These are the activations of a small neural network, seen along a few directions. Each row is one input.
In each table, some parts of the input vary, and every possible input appears once, in random order.
A made-up example of a description, with smaller parts first: one of 2 separate values, together with either a single point or one of 9 places along a line or (one of 5 places around a ring, together with one of 6 places along a line).
Shared parts are said once, and a part with two or three values counts as separate values.
(in the rows, 128 means zero)

Other details of the inputs shift rows strongly along two fixed directions, in all tables alike. That doesn't count.

A family of inputs:
R1: [132 148 121 126 139 123 130 153 127 143 142 125 152]
R2: [135 157 134 159  82 146 157  80 111  93  94 153 108]
R3: [143 106 124 108 152 101 105 165 122 170 147 113 126]
R4: [ 93  74 101  97 182 129 133 160 137 143 172  66 143]
R5: [ 93 100  97 137 140 165 161  76 118  79 118 105  92]
R6: [142 150 132 162  89 153 146  74 115  96  87 155 110]
R7: [118 136 120 144  84 137 120  91 135 114 110 144  84]
R8: [178 163 148 184  57 119  86 140 124 129 115 211 123]
R9: [ 92  93 108  71 184 122 130 147 148 139 140  72 140]
R10: [124 115 119 116 155 103 105 170 141 169 133 120 135]
R11: [164 157 140 154 108  72  74 211 126 189 146 162 184]
R12: [146 154 131 157 104  55  48 215 145 195 149 157 150]
R13: [135 126 141 120 150 100 121 170 142 147 155 118 165]
R14: [112  94 130  86 196 127 147 140 151 135 158  75 166]
R15: [ 82 102 108  88 123 181 183  48 130  67  98  96  73]
R16: [140 139 131 143  88 149 140  96 117 115 110 150 122]
R17: [115 124 120 116 151 170 168  76 134  82 124 121 114]
R18: [138 149 127 158  87 154 145  73 112  95  90 162 113]
R19: [138 121 132 118 161 114 110 162 143 146 154 126 166]
R20: [124 119 136 112 135 123 108 156 129 155 128 125 119]
R21: [139 136 136 149 106 142 136  91 127  96 110 163 121]
R22: [140 125 136 123 153 111 112 160 134 157 139 100 170]
R23: [ 76  95 109  73 187 136 175 122 140 129 141  67 118]
R24: [140 130 123 113 148 124 115 170 136 165 155 114 163]
R25: [138 149 124 150 105 151 137  93 116 107 104 152 122]
R26: [144 143 133 144 101 154 136 102 130 101 122 162 110]
R27: [115 109 132 108 131 163 169  79 133  91 130 118 120]
R28: [178 144 156 162 119  74  58 203 141 174 143 160 176]
R29: [167 182 137 186  61 111  97 143 110 134 107 199 132]
R30: [176 171 139 184  52 123  89 139 113 141 107 200 128]
R31: [ 88  99 108  85 184 119 127 136 156 149 153  67 136]
R32: [132 130 135 117 153 106 118 172 139 145 161 125 165]
R33: [136 152 139 152  95 136 146 100 114 105 106 135 121]
R34: [171 162 134 181  70  92  89 140  98 139 101 196  91]
R35: [125 115 122 117 131 117 115 154 138 158 130 126 118]
R36: [140 155 120 151 109 154 138  97 119 108 105 153 118]
R37: [106 122 130 114 135 154 178  78 128  81 127 120 119]
R38: [108 114 122  85 192 128 152 153 146 132 171  85 160]
R39: [ 95  98 134  80 189 141 178 113 143 104 156  57 146]
R40: [114 111 109 140 148  98 105 185 126 149 160 112 144]
R41: [125 127 132 139  94 142 122  92 102 113 106 148  85]
R42: [115  98 131  81 180 131 146 149 141 153 161  53 169]
R43: [103 103 108 103 152 172 189  35 107  75  99  98  64]
R44: [ 84 104 116 103 146 177 178  36 104  73 101  97  75]
R45: [117 145 136 140 102 137 136 106 113 109  96 152  85]
R46: [144 113 149 117 145 111 111 166 145 150 156 108 161]
R47: [142 113 143 116 146 112 114 166 146 154 156 117 162]
R48: [140 120 134 116 141 115 117 166 136 167 148 106 167]
R49: [116 125 131 121 138 104 109 149 109 147 137 122 125]
R50: [114 147 120 142  77 139 140  86 119  82  85 157  77]
R51: [159 163 144 179  72 112  76 141 114 140  84 201  96]
Description of these inputs: one of 3 separate values, together with either a single point or one of 6 places along a line or (one of 2 separate values, together with one of 5 places along a line).
Changing only the choice among 3 separate values turns R41 into R44. The same change can be made to R20. Which row results? -> R51
A walk changes only the place on the line of 5. It starts at R24 and steps to R30. List the rest of the walk in order. -> R16, R48, R42
Which other rows does R26 become when the choice among 2 separate values takes its other values? List them by row number. -> R24
Which other rows does R18 become when the choice among 2 separate values takes its other values? List them by row number. -> R21

A family of inputs:
R52: [173 150 144 185  98  83  59 186 152 159 148 181 166]
R53: [109  89 134  48 210 131 160 161 173 149 175  47 178]
R54: [ 64  95 129  72 175 191 210  51 150  62 131  73 123]
R55: [106 152 123 137  95 160 179  64 117  64  95 136 115]
R56: [138 124 128 160  77  52  34 207 113 192 119 162  85]
R57: [195 154 165 148  91  90  68 178 131 185 136 185 165]
R58: [117 152 113 164  99 163 172  52 119  59 103 133 103]
R59: [131  93 116 116 178 102 107 200 155 146 199 112 184]
R60: [163 180 144 167  54 155 147  63  93 101  81 184 100]
R61: [ 95 122 122  82 164 162 208  87 138 104 131  69 135]
R62: [131 136 116 152 112  59  46 188 112 178 105 177  71]
R63: [115 142  97 164  45 144  95  80 105 115  57 183  19]
R64: [162  97 150  94 186 114  99 184 135 183 156  93 188]
R65: [143 141 138 145 107 177 174  50  87  93  80 134 105]
R66: [ 79  92 101  88 227 137 161 170 140 131 203  51 182]
What do these inputs look like to the network? -> either one of 3 separate values or (one of 2 separate values, together with one of 6 places along a line)
Which other rows does R66 become when the place on the line of 6 takes its other values? List them by row number. -> R55, R58, R60, R61, R65

A family of inputs:
R67: [122 157 131 125 116 159 189  45  63 101  65 121  77]
R68: [165 111 136 132 147 109 106 183 141 165 162 120 193]
R69: [172 117 143 139 157 100  87 220 147 190 176 120 207]
R70: [144 163 148 159  78 151 152 103 139  97 107 160 129]
R71: [ 78 146  80 135 106 153 162  97 124  86 107 128  86]
R72: [ 64  95  97  99 200 128 171  97 133 101 140  64 107]
R73: [133 141 141 105 161 109 115 194 162 169 172 106 203]
R74: [ 84 126 119  59 171 148 194  98 102 150 113  35 135]
R75: [170 109 131 129 125  81  51 206 142 208 159 140 131]
R76: [194 142 148 174  58 108  31 155 123 174  80 210 104]
R77: [ 75  75 119  63 204 131 153 131 132 128 158  81 117]
R78: [148 147 137 139  72 106  93 139 142 151 113 166  86]
R79: [153 152 148 139  66 119  76 126 139 148  70 182  94]
R80: [139 119 141 105 173 109 137 146 134 131 158 113 175]
R81: [166 125 138 129 156 100  74 207 146 187 185 124 214]
R82: [143 132 143 113 138 100 122 184 158 159 155 115 193]
R83: [ 93 124  85 117 176 105 128 172 122 135 151 112 127]
R84: [163 161 154 174  98 136 139 112 119  96 109 181 122]
R85: [149 155  89 196  79 103  68 181 110 152 124 189 120]
R86: [120 119 138 108 122 168 149  45 118  82  64 145  53]
R87: [137 137 142 141 118 156 181  65 119  65 104 149 112]
R88: [ 76  78  87 103 193 132 146 122 141 132 158  50 131]
R89: [ 94 150 107 164  82 133 142  78 131  89  93 141  81]
R90: [184 165 143 194  75 138  94 136 122 128 122 194 149]
R91: [142 118 128 138 111 168 162  68 121  85 123 130 134]
R92: [152 130 134 194  60 106  68 147 107 125 115 176  96]
R93: [136  92 125 119 148  89  58 216 135 202 170 134 158]
R94: [ 99 104 129  66 179 140 177 121 156 120 163  61 180]
R95: [123 149 138 138 128 181 189  46 118  53 108 145 105]
R96: [128 146 139 129 134 159 166  70 122  74 125 141 125]
R97: [ 84 101 125 100 144 107 124 157 142 131 150  78 128]
R98: [110 100 112  70 191 145 168 120  91 174 132  34 150]
R99: [118 154 136 124 106 167 167  72 140  82 122 131 134]
R100: [ 75  82 122  88 188 122 152 125 124 100 151  66 107]
R101: [103 133 127 135  75 150 137  86 125  98  97 165  75]
R102: [174 153 147 167  73  93  77 140 120 144 106 204  70]
What do these inputs look like to the network? -> one of 3 separate values, together with either a single point or one of 5 places around a ring or one of 6 places along a line
Changing only the choice among 3 separate values turns R99 into R81. The same change can be made to R79. Which row results? -> R76
Which other rows does R88 become when the place on the line of 6 takes its other values? List them by row number. -> R75, R76, R85, R92, R93
Which other rows does R90 become when the place on the ring of 5 takes its other values? List them by row number. -> R68, R69, R81, R91
